Each row below holds a small network's activations on one record, seen along a few directions.
Each row is followed by the record's values for the fields SUDI, LAL, NAF, GOG, NILU, ZIKI.
A field that a record lacks is written missing.
Other fields move the rows too, some of them a lot.
Random noise pushes rows far along 3 fixed directions. That doesn't count. These rows show it; they differ only by the noise:
[-240 -239  174 -331  -44  178 -306  146  -95 -173  -12  -39 -115 -154
  122    5  -82  252 -102  -97  121]
[ 185  132 -211   81  334  443 -166 -172 -613 -474   52 -480  283 -139
 -476 -199 -471 -187  228  108 -306]
[ 181  247 -351  437  131  132  290    9 -124  -85  -99   60   85   -1
  -93 -133 -154 -148   51  -80  -31]
[ 122  298   22  -88  -24  475 -348  241   56  283 -238  315  -17 -233
   81  -88 -150  292 -142 -470   46]
[ -62  -41  -76   36   38  124    2   73 -114 -161  -39  -11  -27  -69
   25  -55 -107   51  -25  -60   56]

[-253 -289  306 -456  -55  166 -423  124 -197 -227  -20 -200  -66 -172
   27   17   26  313  -71   38  -57]
(SUDI missing; LAL missing; NAF missing; GOG kan; NILU tuno; ZIKI zupu)
[-353 -110  387 -321 -223  188 -517  -36   47  208  172 -383 -487 -303
  182  -46   77  485    0 -103  566]
(SUDI zet; LAL kab; NAF keti; GOG kan; NILU tuno; ZIKI zupu)
[ 309  462 -138  -71  230  888 -532  231 -428   -8 -651   -2  261 -307
 -296 -207 -245  281  -43 -368 -446]
(SUDI missing; LAL missing; NAF missing; GOG nuvo; NILU tuno; ZIKI zupu)
[ 252  426 -241  442  102  366   47  -17 -116  167   14 -125    7 -182
 -203 -250 -198    4  125 -292   63]
(SUDI piz; LAL vus; NAF kilom; GOG letus; NILU tuno; ZIKI zupu)
[-319 -517  122 -128 -185 -678  399  108  415  -91  242  360  -94  257
  396  245  247 -107 -143   85  224]
(SUDI nefo; LAL vus; NAF tav; GOG letus; NILU bifan; ZIKI rotut)
[-211 -387 -203  123  101 -112  367  143 -323 -646 -204 -165   54  111
   11   -2   65  -80  -38  271 -171]
(SUDI missing; LAL missing; NAF missing; GOG nuvo; NILU tuno; ZIKI zupu)
[  55  -11  -58   -8  -34 -231  139   94  238  126 -291  388  143  170
  137  144  254  -43 -104  -27 -217]
(SUDI missing; LAL missing; NAF missing; GOG letus; NILU bifan; ZIKI rotut)
[ 124  264 -175  225  -20  180   32  235  128  234 -466  374   44  -56
  106  -48  205  195 -144 -298 -146]
(SUDI missing; LAL missing; NAF missing; GOG letus; NILU tuno; ZIKI zupu)
[ 152  365 -165  276 -134 -114   60   55  486  575 -591  468  -48   34
  253   62  453  187 -112 -222   14]
(SUDI piz; LAL kab; NAF kilom; GOG letus; NILU bifan; ZIKI zupu)
[ -64   90  124 -111 -189  124 -195  264  251  327 -341  336 -162 -120
  283   32  268  401 -211 -265   72]
(SUDI missing; LAL missing; NAF missing; GOG kan; NILU tuno; ZIKI zupu)
[ 232  231 -143   24  223  205 -290 -275 -258  -76 -331 -323  299  -55
 -355  -60   29  -40  203  157 -440]
(SUDI piz; LAL vus; NAF kilom; GOG letus; NILU bifan; ZIKI zupu)
[-118  -59  324 -634 -147  238 -604  325  221  278 -554  421  -15 -124
  293  162  215  477 -280 -306  -91]
(SUDI missing; LAL missing; NAF missing; GOG nuvo; NILU bifan; ZIKI rotut)
[ 334  384  363 -444 -113  185 -508   68  412  681  177  531  169  -76
   15   96 -206   45  -94 -410  -54]
(SUDI missing; LAL missing; NAF missing; GOG kan; NILU bifan; ZIKI zupu)
[ -47   14  320 -438    0   15 -722 -478 -136   58  -30 -620   34 -141
 -247   59  159  161  256  362 -157]
(SUDI zet; LAL kab; NAF keti; GOG kan; NILU bifan; ZIKI zupu)
[ -13 -175  -16  -69  147  291  123  279 -378 -479  312  -49  165  -79
 -143 -109 -543 -161  -22 -159  -32]
(SUDI missing; LAL missing; NAF missing; GOG nuvo; NILU tuno; ZIKI rotut)
[-329 -663  328 -592  -65 -285   -7  183   25 -373  274  134    7  184
  175  209  -80  -76 -166  116   26]
(SUDI missing; LAL missing; NAF missing; GOG nuvo; NILU bifan; ZIKI zupu)
[ 225  260 -124  161   40 -215  101 -324  172  279   51   28   84  129
  -78   72   66 -216  152  150  -44]
(SUDI nefo; LAL vure; NAF kilom; GOG kan; NILU bifan; ZIKI rotut)
[ 262  349 -378  423  115  237  248  166  -85   26 -474  243  179   -3
  -76  -98   20  -42  -51 -160 -278]
(SUDI missing; LAL missing; NAF missing; GOG nuvo; NILU tuno; ZIKI zupu)
[ 210  537  -73  232  -77  -57 -299 -477  242  632 -356 -240 -113  -54
  -73  -11  476  143  219  148   11]
(SUDI zet; LAL vus; NAF kilom; GOG letus; NILU bifan; ZIKI zupu)
[-333 -340  -23    3 -137 -102  213  422  115 -120 -402  331 -217   47
  398   58  355  318 -303 -137   92]
(SUDI missing; LAL missing; NAF missing; GOG letus; NILU tuno; ZIKI zupu)
[ -51 -164    9 -201  164  338 -352   71 -338 -322 -327 -188  136 -106
 -173  -67    9  211  -62   38 -357]
(SUDI piz; LAL vus; NAF kilom; GOG letus; NILU tuno; ZIKI rotut)
[-131  -62 -317  550  -10  -90  570  124  -12 -149    1  -53 -256   20
  161 -131   35   -9   -3  -69  406]
(SUDI piz; LAL vus; NAF kilom; GOG nuvo; NILU tuno; ZIKI zupu)
[-256 -357  -31 -108  -31  158  135  555 -117 -336 -436  315  -68   -6
  283   -1  113  305 -323 -230  -59]
(SUDI missing; LAL missing; NAF missing; GOG nuvo; NILU tuno; ZIKI zupu)
[-122 -332   73 -298    8  -83   66  332   23 -273 -194  365  206  108
  166  147    7   -9 -205  -46 -225]
(SUDI missing; LAL missing; NAF missing; GOG nuvo; NILU bifan; ZIKI rotut)
[ 266  539 -343  672   10  232  313   48   99  364  -59  125 -105 -117
  -20 -218 -115  -27   45 -352  255]
(SUDI piz; LAL kab; NAF kilom; GOG letus; NILU tuno; ZIKI zupu)
[-260 -180  248 -353  -77  117 -564 -110  -71   -2 -330 -368 -231 -141
   29   37  315  412  -41  182    3]
(SUDI zet; LAL kab; NAF keti; GOG letus; NILU tuno; ZIKI rotut)
[-519 -459   92   43 -169 -258  174  -27   -8 -251  182 -413 -479  -27
  262   -5  192  185   12  198  590]
(SUDI zet; LAL vus; NAF keti; GOG nuvo; NILU tuno; ZIKI zupu)
[-303 -387  142 -231  -87   45 -120  271  -31 -212 -297   42 -185  -34
  220   14  258  369 -239   -9    7]
(SUDI piz; LAL vus; NAF kilom; GOG kan; NILU tuno; ZIKI rotut)
[-439 -516  290 -363 -128  -51  -68  203  -77 -256  390 -119 -284  -70
  198   48  -98  162 -110  -39  330]
(SUDI missing; LAL missing; NAF missing; GOG letus; NILU tuno; ZIKI rotut)
[ 131  -50 -178   -7  343  395 -242  -95 -597 -543 -248 -469  325  -84
 -479 -154 -173  -53  121  201 -579]
(SUDI piz; LAL vus; NAF kilom; GOG letus; NILU tuno; ZIKI rotut)
[-673 -830  369 -532 -152  -75  -55  357 -164 -504  324 -136 -358  -49
  299   75  -56  264 -220   -9  354]
(SUDI missing; LAL missing; NAF missing; GOG letus; NILU tuno; ZIKI rotut)
[-446 -556   10 -204   20  -58   14  139 -320 -625 -326 -307 -128   10
  119   48  214  193  -90  306  -49]
(SUDI missing; LAL missing; NAF missing; GOG nuvo; NILU tuno; ZIKI zupu)
[  20   62  -11   17   74  288  -36  109 -201 -106  232  -79   34 -135
 -124 -113 -372  -66   26 -179   66]
(SUDI missing; LAL missing; NAF missing; GOG letus; NILU tuno; ZIKI rotut)
[ -72  178   37  187 -110   54 -111 -175   67  286  115 -290 -307 -145
   13  -96  101  168  112  -68  358]
(SUDI zet; LAL kab; NAF keti; GOG letus; NILU tuno; ZIKI zupu)
[-309 -441  -90   67   15 -297  276   12 -163 -471  -96 -208  -61  122
   74   55  259  -12  -21  337  -91]
(SUDI missing; LAL missing; NAF missing; GOG letus; NILU tuno; ZIKI zupu)
[  65   -3 -302  292  138  133  311  253 -211 -296 -335  152  174   45
  -42  -84   13  -31  -83  -92 -282]
(SUDI missing; LAL missing; NAF missing; GOG letus; NILU tuno; ZIKI zupu)
[ -85 -175    6 -130  100  143 -277  -57 -237 -259 -264 -288   43  -72
 -128  -32  141  184   11  154 -244]
(SUDI piz; LAL vus; NAF kilom; GOG letus; NILU tuno; ZIKI rotut)
[ -68 -240  376 -565  -48 -245 -345 -202  152   65  399  -47   72  100
  -29  200  -64 -132   44  179  -44]
(SUDI missing; LAL missing; NAF missing; GOG letus; NILU bifan; ZIKI zupu)
[ -11  209  150 -123 -226  231 -281  372  349  513 -419  536 -171 -174
  347   21  272  505 -282 -464  102]
(SUDI missing; LAL missing; NAF missing; GOG kan; NILU tuno; ZIKI zupu)
[ 298  393   29 -193  111  750 -670  238 -108  279 -592  235  201 -287
 -155 -135  -53  422 -156 -475 -404]
(SUDI piz; LAL vus; NAF kilom; GOG letus; NILU tuno; ZIKI rotut)
[ 123  475   50  137 -186  306 -269   94  317  649 -164  208 -242 -259
  178  -97   47  334  -58 -463  376]
(SUDI zet; LAL kab; NAF kilom; GOG nuvo; NILU tuno; ZIKI zupu)

Which values does each new row have?
[ 182  253   24  -93   99  565 -259  191 -218   19   58   37  135 -223
 -168 -153 -468   39   -9 -377  -25]
(SUDI missing; LAL missing; NAF missing; GOG nuvo; NILU tuno; ZIKI rotut)
[  75   19  135 -378  158  486 -743 -103 -333 -120 -288 -367  172 -229
 -322  -72  -37  266   52   12 -441]
(SUDI piz; LAL vus; NAF kilom; GOG letus; NILU tuno; ZIKI rotut)
[ 124  203  -73   33  -95  -55   33  224  377  429 -512  604   45   92
  250  113  324  146 -201 -275 -136]
(SUDI missing; LAL missing; NAF missing; GOG letus; NILU bifan; ZIKI rotut)
[  72  149   -7   -6   19  402  -64  274 -101   37   45  148   -4 -165
    5 -118 -334   74  -79 -379  133]
(SUDI missing; LAL missing; NAF missing; GOG nuvo; NILU tuno; ZIKI rotut)
[-372 -703  469 -610 -121 -686  -35 -261  125 -325  704 -242  -31  238
   83  286   21 -259   70  547  121]
(SUDI missing; LAL missing; NAF missing; GOG kan; NILU bifan; ZIKI zupu)
[ -68  -77  538 -689 -184  -91 -575  -88  322  389  324  122  -84  -38
  117  191  -26  129  -44  -46  151]
(SUDI missing; LAL missing; NAF missing; GOG kan; NILU bifan; ZIKI zupu)
[-412 -538  170 -261  -65 -110   99  169 -144 -450  327 -178 -170  -16
  145   52 -144    1  -69   97  257]
(SUDI missing; LAL missing; NAF missing; GOG nuvo; NILU tuno; ZIKI rotut)
[ 176  150   61  -40 -151 -220  212  239  563  453   23  822   92  183
  296  156  -16 -143 -227 -322  107]
(SUDI missing; LAL missing; NAF missing; GOG nuvo; NILU bifan; ZIKI zupu)
[-132    7   68 -166 -152  360 -199  604  171  258 -637  610 -175 -135
  384    0  245  567 -418 -551    6]
(SUDI missing; LAL missing; NAF missing; GOG letus; NILU tuno; ZIKI zupu)
[-294 -466 -153  206    2 -444  538   22 -120 -564  -13 -159  -26  195
  107   60  228 -142   -1  413  -27]
(SUDI missing; LAL missing; NAF missing; GOG kan; NILU tuno; ZIKI zupu)
[-293 -562  374 -769   55  -42 -511  -13 -251 -459  -18 -268  181   -1
  -68  172   30  105  -16  272 -340]
(SUDI missing; LAL missing; NAF missing; GOG letus; NILU bifan; ZIKI rotut)
[  79  108  102 -114  -53  -98 -209 -105  190  225 -141   78   90  -28
   30   82  175   87   29   29  -98]
(SUDI piz; LAL kab; NAF kilom; GOG kan; NILU bifan; ZIKI zupu)
[ 122  279 -275  653  -79 -439  403 -367  294  286 -163  -68 -110  170
   17  -11  479 -128  124  335   66]
(SUDI zet; LAL kab; NAF keti; GOG kan; NILU tuno; ZIKI rotut)
[-365 -626  241 -495 -106 -316   29  315  109 -362 -132  294   61  139
  328  243  172   92 -239   87  -73]
(SUDI missing; LAL missing; NAF missing; GOG nuvo; NILU bifan; ZIKI rotut)
[ -72  -94 -118  162  -12 -108  228   76  -36 -173 -182   15   -1   52
   60    2  172   19  -41  118  -92]
(SUDI missing; LAL missing; NAF missing; GOG kan; NILU tuno; ZIKI zupu)
[  71  157  107  -53  -54  373  -92  301  -20  182  201  212  -72 -172
   34 -126 -296  134 -114 -459  164]
(SUDI missing; LAL missing; NAF missing; GOG kan; NILU tuno; ZIKI rotut)
[ 504  433  -76 -149  328  521 -442 -116 -386  -55 -208 -108  588 -101
 -536  -98 -373 -167  179  -80 -686]
(SUDI missing; LAL missing; NAF missing; GOG kan; NILU bifan; ZIKI rotut)
[ 652  728 -187  418   -5 -146  320 -112  509  730  168  654  294  191
  -86   19 -140 -434   52 -255 -108]
(SUDI missing; LAL missing; NAF missing; GOG kan; NILU bifan; ZIKI zupu)
[ -82 -495   79 -119   99 -674  418 -336  -90 -537  721 -277  236  368
 -184  161 -163 -640  197  604 -125]
(SUDI missing; LAL missing; NAF missing; GOG kan; NILU bifan; ZIKI zupu)
[-136 -209 -164  168  107   47  345   96 -338 -473  167 -230  -39   22
  -66  -96 -242 -170   43   85  126]
(SUDI missing; LAL missing; NAF missing; GOG nuvo; NILU tuno; ZIKI rotut)
